These are the activations of a small neural network, seen along a few directions. Each row is one input.
Each table varies a few parts of the input and shows all the possible inputs, shuffled.
A made-up example of a description, with smaller parts first: one of 2 separate values, together with either a single point or one of 9 places along a line or (one of 4 places along a line, together with one of 8 places around a ring).
Shared parts are said once, and a part with two or three values counts as separate values.
(in the rows, 128 means zero)

Rows:
row 1: [150  78 107 101 104 114 150 134 133 117 198 101 115 190  68 173]
row 2: [174  97 198 136 120 188 190 121 121 108 193  73 124 193 136 124]
row 3: [142  66 155 104 147 137 169 166 138 139 162  85 144 164  70 183]
row 4: [124 241 158 135 114 130  52  95  89 217  88 210 136  42 138 113]
row 5: [137 200 135 139 154 180 138 140 116 123  58 113 137 113 201  43]
row 6: [ 98 142  36 136 144 108 105 148 155 139  77 147 111  90 160  88]
row 7: [104 139  99 121 171 129 132 168 151 163  64 134 188  68 144  89]
row 8: [153  72 162 147 100 116 178  94 112  95 144  84  92 204 101 137]
row 9: [140 138 202 126 108 164  88  75  97 195 234 146  70 123  70 221]
row 10: [118  72 110  99 108  83 130 142 140  50 210 129 137 161  91 199]
row 11: [111 142 119 166 155 120 121  95 146 110  52 138 124 107 183  50]
row 12: [ 85 149  56 125 111  68  82 159 136  80  57 175 158  81 174 116]
Q: What is each input in this table made of?
A: one of 2 separate values, together with either a single point or one of 5 places along a line
Q: The inputs of row 4 and row 9 match in every part but the choice among 2 separate values. If row 11 is changed in the same way as row 4 into row 9, which row does it become?
A: row 8
Q: Which other rows does row 2 become when the choice among 2 separate values takes its other values? List them by row number.
A: row 5
Q: Which other rows does row 12 become when the choice among 2 separate values takes its other values? List them by row number.
A: row 10

Rows:
row 13: [174  70 172 127 148 186 211 132 124 102 152  36 135 218 117 119]
row 14: [143  71 193 134  81 123 176  68 109  73 188  83 139 191 111 146]
row 15: [ 85 183 117 156 134 107 104  98 138 102  47 172 166  50 207  38]
row 16: [175 117 207 136  95 167 155  72  86 158 206  94  81 179  76 179]
row 17: [119 105  84 111 183 137 135 200 176 138  79 110 161 127 135 108]
row 18: [104 215 121 161 143 124  84  95 109 159  62 190 127  36 179  56]
row 19: [ 97 106  70 122  97  88  91 141 148 111 121 151 147 111 139 149]
row 20: [168 141 232 117 125 208 174 102  82 217 194  78  82 162  68 168]
row 21: [106 174  85 150 145 116 104 119 143  86  37 152 145  84 217  32]
row 22: [127 108 118 116  99  96 108 108 122 113 189 150 111 136  89 195]
row 23: [106 112  68 110 130  83 100 161 155  91  99 143 142 129 138 127]
row 24: [127 168 119 123 133 122  82 134 126 190 121 173 112  94 102 159]
row 25: [130 249 163 145 179 183 100 132 113 233  59 168 116  44 173  51]
row 26: [126 115 134 113  98 113 114 116 108 146 184 137 123 117  68 197]
row 27: [153  77 163 128  64 136 167  79 108  83 200  83 118 209 105 148]
row 28: [142  64  94 107 156 125 181 199 159  80 128  86 145 185 117 145]
row 29: [ 92 184  86 160 122 117  91 107 135 110  54 167 143  73 212  41]
row 30: [125  84 104 106  77 101 121 135 134  91 175 123 142 157 102 184]
row 31: [130 172 152 113 163 166  99 172 115 247 115 156 111  81 102 161]
row 32: [112  90  60 113 171 111 155 200 177 101  77 113 152 134 144 109]
row 33: [ 87 103 102 126 115  75  96 140 154 106 113 159 163  94 139 143]
row 34: [151  76 118 104 166 149 165 194 157 119 130  80 158 176 110 145]
row 35: [109  76 134 116  91  94 131 124 127  86 159 124 159 137 106 183]
row 36: [161  56 148 130 134 152 214 144 144  70 167  48 122 224 112 114]
row 37: [152 111 194 129  90 142 163  65  74 132 207  93  96 172  70 170]
row 38: [108 139 108 119 122  95  83 131 122 160 128 177 128  73  99 167]
row 39: [127  71  98 109 103 101 129 153 137  68 157 104 131 166 110 179]
row 40: [147 141 181 104 141 180 131 162 104 229 166 121  99 122  70 200]
row 41: [154 103 175 134  89 119 146  59 100 104 223 109  87 190  88 164]
row 42: [ 97 221 101 159 148 107  84  85 115 126  65 193 112  56 197  52]
row 43: [126 172 106 145 200 165 139 163 156 132  18 126 163  91 208  12]
row 44: [143 127 147 121 111 132 107 130 117 174 183 135  95 134  72 203]
row 45: [159  71 156 125  90 131 170  99 118  58 185  68 114 224 111 135]
row 46: [103 138  88 128 125  74  71 125 139 130 140 187 114  92 121 159]
row 47: [116 156  78 152 186 136 145 162 168  98  24 128 157  88 216  19]
row 48: [127 241 133 160 153 147  82 101 113 185  59 188 112  52 178  54]
Q: What is each input in this table made of?
A: one of 4 places along a line, together with one of 9 places along a line
Q: The inputs of row 28 and row 47 match in every part but the place on the line of 4. If row 22 is changed in the same way as row 28 into row 47, which row does it become?
A: row 42
Q: Which other rows does row 34 become when the place on the line of 4 takes its other values? List them by row number.
A: row 13, row 17, row 43

Rows:
row 49: [140 130 122 145 144 154 176 147 136  99  98  95 142 139 163  88]
row 50: [126 170 124 146 130 143  96 124 117 171 103 147 117  94 140 113]
row 51: [ 90 139 108 133  89  62  64  84 103 115 156 203 108  69 113 169]
row 52: [159 127 144  94 140 153 117 167 112 195 163 118 107 138  67 183]
row 53: [124 110 118 150 155 147 153 140 146  98 100  95 143 131 157  96]
row 54: [158 153 174 142  92 151 138  75  83 148 199 108  65 171  89 159]
row 55: [115 106 100 141 128 135 155 147 149 108  87 118 138 154 150  88]
row 56: [128 136 120  95 156 104  95 173 151 183 138 180 116 109  81 195]
row 57: [134 180 153 135 156 165 138 118 103 173 115 129 114 101 141  91]
row 58: [102 134 102 123 138 116 121 132 141  76  76 125 164 129 166  74]
row 59: [140 112 212 134  89 132 136  75  96 169 195 121 132 134  92 175]
row 60: [126 167 145 151 155 165 120 114 116 168 115 130 117  83 141 111]
row 61: [155 102 127 139  88 156 167  99 105  72 188  68  91 220 100 137]
row 62: [126  82  78  97 147 101 123 196 174 107 124 126 155 152  99 173]
row 63: [143 116 101 136 139 116 132 150 153  95  88 120 141 135 162  94]
row 64: [118 161 131 129 143 126 112 113 123 174 115 177 129  76 154  96]
row 65: [ 94  86  67 129  81  52  97 104 142  43 139 164 139 127 142 155]
row 66: [140  67 177 115  83 125 176  99 120  87 171  78 162 188 107 162]
row 67: [120 159 142 148 134 144 116 121 125 175 107 146 110  88 138 109]
row 68: [113 129 105 123 151  96 140 142 150  88  89 116 153 118 166  89]
row 69: [151  66 120  84 140 144 156 183 146 123 153  85 141 179  89 168]
row 70: [112 184 147 127 136 129  86 112 126 151  97 168 133  81 160  94]
Q: What is each input in this table made of?
A: one of 2 separate values, together with either a single point or one of 4 places along a line or one of 6 places along a line
Q: Which other rows does row 59 become when the place on the line of 4 takes its other values? List them by row number.
A: row 52, row 54, row 56
